A small network was shown many inputs. Here are its activations along a few directions, one row for each input.
Each table varies a few parts of the input and shows all the possible inputs, shuffled.
Descriptions start from the smaller parts, as in this example, which fits no table here: one of 5 places around a ring, together with either a single point or one of 9 places along a line or (one of 3 separate values, together with one of 6 places along a line).
Shared parts are said once, and a part with two or three values counts as separate values.
In the rows, 128 means zero.

Rows:
R1: [118 138 118  95 122 122 150 139 148 166 148 102 126 145 133 168]
R2: [119 120 115 167 101 111 129 148 117 128 165 104 134 107 141  81]
R3: [103 136 144 165 123 132 127 142 129 124 168 127 142 120 145 114]
R4: [119 117  88 138 110 121 142 149 125 140 147  97 129 135 149 116]
R5: [159 135 129  82 167 112 117  76 129 125  54 173  82 190 100 148]
R6: [175 143  93  72 174 117 118  95 118  76  25 200 106 126  96 157]
R7: [129 115  84 106 108 131 149 158 133 157 140  99 113 143 153 153]
R8: [111 132 112 131 130 132 143 140 131 140 152 110 133 142 147 141]
R9: [127 128  99 100 116 129 149 150 135 156 135 103 127 151 147 164]
R10: [105 140 125 128 133 122 144 132 144 150 161 105 138 138 137 145]
R11: [138 109  70 106  95 113 145 154 128 160 147  78 130 136 146 124]
R12: [115 124 179 127 108 136 118 119 143 139 177 122 151 104 114 143]
R13: [124 118 169 134 106 144 123 135 137 135 173 122 147 112 127 141]
R14: [127 116  83 138 105 111 141 148 121 139 147  86 135 130 149 104]
R15: [138 102 134 147  88 142 125 158 114 122 151 113 148 111 129 115]
R16: [141 138 144 115 184 111 111  73 124 114  64 172  82 173 105 129]
R17: [168 155 103 110 184 124 111  92 110  69  27 192 112 116 101 136]
R18: [131 112 159 135 102 147 124 148 121 127 156 122 147 114 132 137]
R19: [ 99 143 135 124 137 114 142 119 152 157 164 105 137 130 122 148]
R20: [ 90 145 166 156 134 118 121 116 148 140 184 124 141 107 122 123]
R21: [109 127 132 170 118 134 130 151 121 121 160 123 135 116 148 108]
R22: [118 123  96 136 121 128 142 150 125 136 144 102 127 139 156 134]
R23: [147  98 128 143  83 127 124 158 113 127 154 101 145 109 127 105]
R24: [152 111 194 111 161 147 105  70 124 104  62 186 111 149 102 106]
R25: [ 95 145 163 159 126 127 130 126 133 133 170 127 137 107 133 125]
R26: [132 110  77 110  97 124 148 154 131 158 138  93 120 139 146 138]
R27: [164 141 153  97 165 157 100 101 118  55  25 190 124  92  93 111]
R28: [132 105 145 145  97 151 126 154 117 123 153 120 144 115 133 128]
R29: [113 141 122  91 124 114 149 129 160 175 154 100 135 144 117 167]
R30: [152 167 136 139 184 144  88  90 109  67  25 195 123  94 100 100]
R31: [135 138 182 147 186 128  95  72 119 110  65 187  98 146 108  94]
R32: [110 123 121 173 109 125 129 148 120 123 162 116 138 115 143  93]
- Describe the family of inputs behind these rows. => one of 4 places along a line, together with either one of 2 separate values or one of 6 places along a line
- Change only the choice among 2 separate values in R31. List by row number the other rows that result. => R30
- Change only the place on the line of 6 in R4. List by row number the other rows that result. => R8, R10, R14, R19, R22
- Change only the choice among 2 separate values in R5. List by row number the other rows that result. => R6

Rows:
R33: [ 86 129 109 195  99 119 133 158 134 133 190 101 136 116 155 109]
R34: [117 115 187 156 104 144 117 138 126 100 197 111 176  78 120 116]
R35: [110 141 136  51 124 116 156  96 171 187 144 112 127 166 113 192]
R36: [113  90  60 124  98  81 153 165 130 197 190  63  96 178 160 133]
R37: [179 120 106 129 181 129 110 122 121  82  45 175  91 121 122  87]
R38: [129 153 113 113 204 110 121  76 133 121  62 170 106 154 126 173]
R39: [117 136 170 133 206 148 110  86 127 108  56 196 108 163 121 111]
R40: [127 112 105 126  66 157 170 202 120 151 193  66 157 110 164 144]
R41: [174 141  44 116 150 110 110 128  97  93  42 155 107 101 132  83]
R42: [ 97 136 156 202 117 119 114 136 130 109 182 103 129  96 123  95]
R43: [107 127  79 171  83 119 162 192 122 149 188  62 119 135 170 125]
R44: [138 139 187 112 160 167 103  83 119  92  69 202 117 153 101 136]
R45: [112 105 145 138  79 147 150 171 128 127 185  91 166  81 143 132]
R46: [153 163 132  88 166 137 109  88 140 111  76 176 128 153 103 197]
R47: [185 125 134  85 139 148 118 132 102  67  62 188 117 119  89 109]
R48: [187 125  80  84 117 131 106 146 103  86  37 152 138 102 105 112]
R49: [116 124 230 170 110 137  94 100 131 127 163 148 164  90 109 103]
R50: [ 91 135 194 210 135 130  98  93 127 143 157 140 133 112 117  75]
R51: [ 87 166 104  71 158  83 165  86 170 185 141  99 107 170 132 166]
R52: [135  77  90  85  62 127 161 164 130 193 181  50 138 163 156 162]
- Changing only one part turns R35 into R51. The same change can be made to R40. Which row results? => R43
- Describe the family of inputs behind these rows. => one of 2 separate values, together with either a single point or one of 4 places along a line or one of 5 places along a line

Rows:
R53: [ 82 165 103 157  89 130 158 182 117 115 185 101 163  62 147 161]
R54: [138 141  53 135 153 126 123 128 105 129  79 124 115 124 135  80]
R55: [167 107 117  72 118 142 121 153 133 103  87 129 142  94 108 139]
R56: [124 137 190 109 122 148  96  97 141 116 120 145 166 101  87 136]
R57: [110 135 167 164 145 150 111 107 121 110 120 152 128 129 125 116]
R58: [102 102 166 150  86 121 142 138 133 185 224  66 122 184 138  95]
R59: [176 110 118  89 119 149 140 156 127 108  89 141 120  96 115 133]
R60: [ 74 162 130 115 150 114 163 144 166 176 202  85 168 130 153 190]
R61: [ 90 154 119 129 176  77 138  84 143 130 120 141  97 166 124 111]
R62: [147 118  97 112 132 142 135 153  98 115  85 139 117 123 140 107]
R63: [133 147  80 179 159 104 122 106 118  91  99 142 135 103 119  85]
R64: [119 134 181 151 134 159 107 119 130 110 122 161 127 117 109 121]
R65: [102 157  73  96 112 115 149 167 167 166 194  75 150 133 167 195]
R66: [135 133  90 114 151  96 124 105 118 134  87 122  94 168 140 137]
R67: [132 132 169 106 148 139 131  87 144 145 127 162 127 148 112 156]
R68: [103 133 156 118 163 121 124  96 133 132 118 158 106 167 125 133]
R69: [ 76 169 153 165 132 138 158 165 144 151 198  89 164  85 151 174]
R70: [174 112 122  63 122 120 126 104 134 138  97 118 128 130  88 180]
R71: [154 124 146 141 122 143 114 134 113  82 102 157 133 114 133 112]
R72: [148 127  75 126 149 136 135 135 102 117  77 129 114 116 143  99]
R73: [ 94 138 136 128 175 102 127  88 131 127 115 147 105 180 137 131]
R74: [114 144  55 122  95 152 167 186 153 130 193  81 158  93 155 167]
R75: [127  71 132 187  68 123 125 153 108 142 200  80 154 119 160  80]
R76: [121 149  71 118 158  83 129 118 126 143  96 130  83 159 126 117]
R77: [134  77 119 122  62 116 147 138 136 190 191  46 107 172 150 111]
R78: [132 134 170  81 138 121 124  69 155 145 117 141 154 130  91 161]
R79: [ 98  92 176 188  82 128 122 153 130 165 208  71 150 136 138  80]
R80: [116 150 146 172 165 120 116 104 125 111 124 159 109 109 123 100]
R81: [146 122 110 106 139 127 124 136 112 145  92 144  86 162 132 148]
R82: [142 136 129 155 134 133 106 142 104  88 107 167 130 115 125 106]
R83: [139 144 109 168 143 119 101 120 111  90  96 145 126 123 147  93]
R84: [119 125 173 121 145 148 129  99 135 141 124 165 117 172 116 150]
R85: [152 110 127  96 121 133 128 129 127 143  92 137 105 179 119 160]
R86: [ 98 148 122 174 173 100 122 102 135 107 123 149 117 110 109  97]
R87: [155 131 155 125 114 146 111 130 127  82 107 151 145  93 123 119]
R88: [166 118 130  81 119 133 128 128 136 143  95 136 103 151 118 172]
R89: [166 105 119 105 118 151 143 159 110 111  87 143 116 118 129 122]
R90: [159 136 146  97 111 135 105 127 121  86 107 151 158  74  91 120]
R91: [129  56 100 142  43 123 137 179 119 165 180  81 142 129 173  91]
R92: [133 134 189 136 134 158 112 100 130 114 132 157 140 103 100 132]
- Describe the family of inputs behind these rows. => one of 5 places around a ring, together with either one of 2 separate values or one of 6 places along a line
- Changing only the place on the ring of 5 turns R68 into R57. The same change can be made to R84. Which row results? => R64
- Changing only the place on the ring of 5 turns R86 into R63. The same change can be made to R79. Which row results? => R75
- Change only the choice among 2 separate values in R77. List by row number the other rows that result. => R65
- A walk changes only the place on the line of 6. It starts at R70 and steps to R88. List the rest of the walk in order. => R85, R81, R66, R76

Rows:
R93: [140 128 196 103 208 152 103  57 130 107  36 195  94 156 112 147]
R94: [128 183 129 115 187 143 120  81 135  90  24 181 101  90 105 101]
R95: [149  82 115 124  78 159 123 175 113 132 121  95 132 118 154  86]
R96: [132 121  62 110 128  73 147 117 131 182 130  95  94 174 124 127]
R97: [108 141 178 111 133 154 137 122 144 140 155 144 138 158 129 201]
R98: [124 137  53 121 138  66 144 120 140 161 134 120  98 179 134 173]
R99: [116 112  80 181 116 122 156 173 105 110 139 117 105 152 179 114]
R100: [123  95  90 166  96 130 141 165 105 134 136  92 107 139 174  75]
R101: [129 101 185 154  89 118 100 112 121 127 168 122 156  93 104  80]
R102: [122 144 111  93 110 158 139 153 141 127 128 101 177  65 126 146]
R103: [173  87 101 119  78 168 124 195 109 108 126 124 141 104 145 134]
R104: [146 145 182 165 178 118  84  83 106  57  50 216 115 101  72  85]
R105: [147 106 181 151  81 138 107 133 126 100 172 144 176  78  99 130]
R106: [118 107 206  92 111 155 134 119 149 174 148 105 135 155 120 134]
R107: [137 112 195  80 106 172 138 138 147 144 147 122 148 139 115 187]
R108: [107 133 120 102 117 147 135 136 143 155 125  80 158  81 131  90]
R109: [145 108  86 144 102 152 143 190 101  96 132 137 135 114 162 150]
R110: [176 142  96  65 189 104 114  62 130  88  18 197  94 166  98 126]
R111: [123 138 170 178 112 111 107 133 117  87 183 157 164  93 117 139]
R112: [ 89 125 175 137 132 137 137 110 148 184 170 108 106 179 138 124]
R113: [ 83 136 159 146 151 139 139 114 147 171 167 137 105 184 152 153]
R114: [177 128 107 137 162 161  93 116  84  71  18 180 109 147 130  96]
R115: [ 97 178 109 119 142 139 144 149 139 115 139 111 166  81 135 160]
R116: [ 83 151  98 153 146 130 148 131 142 164 151  72 130 109 142  83]
R117: [174 113  82  57 102 101 139 136 132 134 131 111 125 139 101 181]
R118: [102 142 154 211 134  98 109 123 118 108 194 141 131 118 138  98]
R119: [170 110  93  65 104  88 138 119 136 167 114  93 117 151 107 128]
R120: [ 80 177  91 152 165 121 149 142 146 149 154 101 133 111 157 127]
R121: [ 99 121 163 202 119 101 107 110 121 131 196 115 130 113 128  66]
R122: [143 136  73  85 124  84 139 126 133 126 133 127 121 153 109 199]
- Describe the family of inputs behind these rows. => one of 5 separate values, together with either a single point or one of 5 places around a ring
- Changing only the choice among 5 separate values turns R96 into R116. The same change can be made to R98. Which row results? => R120
- Change only the place on the ring of 5 in R106. List by row number the other rows that result. => R97, R107, R112, R113
- Change only the place on the ring of 5 in R121. List by row number the other rows that result. => R101, R105, R111, R118

Rows:
R123: [ 97 129 151 180 114 124 125 141 130 116 184 114 135 131 160 118]
R124: [186  96 130  81 149 161 118 110 105 107  23 176  97 164 112 123]
R125: [159 119 197 101 155 136 101  84 129  95  75 186 121 106  73 137]
R126: [106 124 133 167 113 138 126 156 130 138 177 111 142 116 148 129]
R127: [134 122  87 100 121 102 143 137 134 153 143 104 131 155 129 123]
R128: [121 127  98 124 105 119 141 157 128 143 151 108 132 122 142 146]
R129: [136 164 151  86 206 136 129  63 137 123  56 179 113 169 105 173]
R130: [134 127 105 109 101 117 135 136 135 159 149  97 141 138 128 142]
R131: [105 116 123 138 110 144 150 160 126 136 163 105 134  98 148 139]
R132: [126 169 121 144 185  90 117  79 118  91  34 190  73 135 106  97]
R133: [126 118 113 123 107 134 133 146 131 151 151  89 132 122 124 134]
R134: [115 130 144 149 106 137 122 130 142 149 176 102 142 124 135 115]
R135: [121 119 137 123 109 142 138 139 134 157 167 100 139 109 132 121]
R136: [124 133  99 131  98 133 142 169 138 134 158 110 150 120 142 150]
R137: [103 114 159 174 113 121 127 113 136 144 181 106 133 134 140 106]
R138: [162 147 147 134 167 143  94 100 104  44  38 187 143  93 100  88]
R139: [121 123  81 112 117  99 135 156 118 136 150 111 117 141 150 137]
- Describe the family of inputs behind these rows. => either one of 5 separate values or (one of 2 separate values, together with one of 6 places along a line)
- Change only the choice among 2 separate values in R136. List by row number the other rows that result. => R133
- List by row number the other inputs of the same sort as R124. => R125, R129, R132, R138
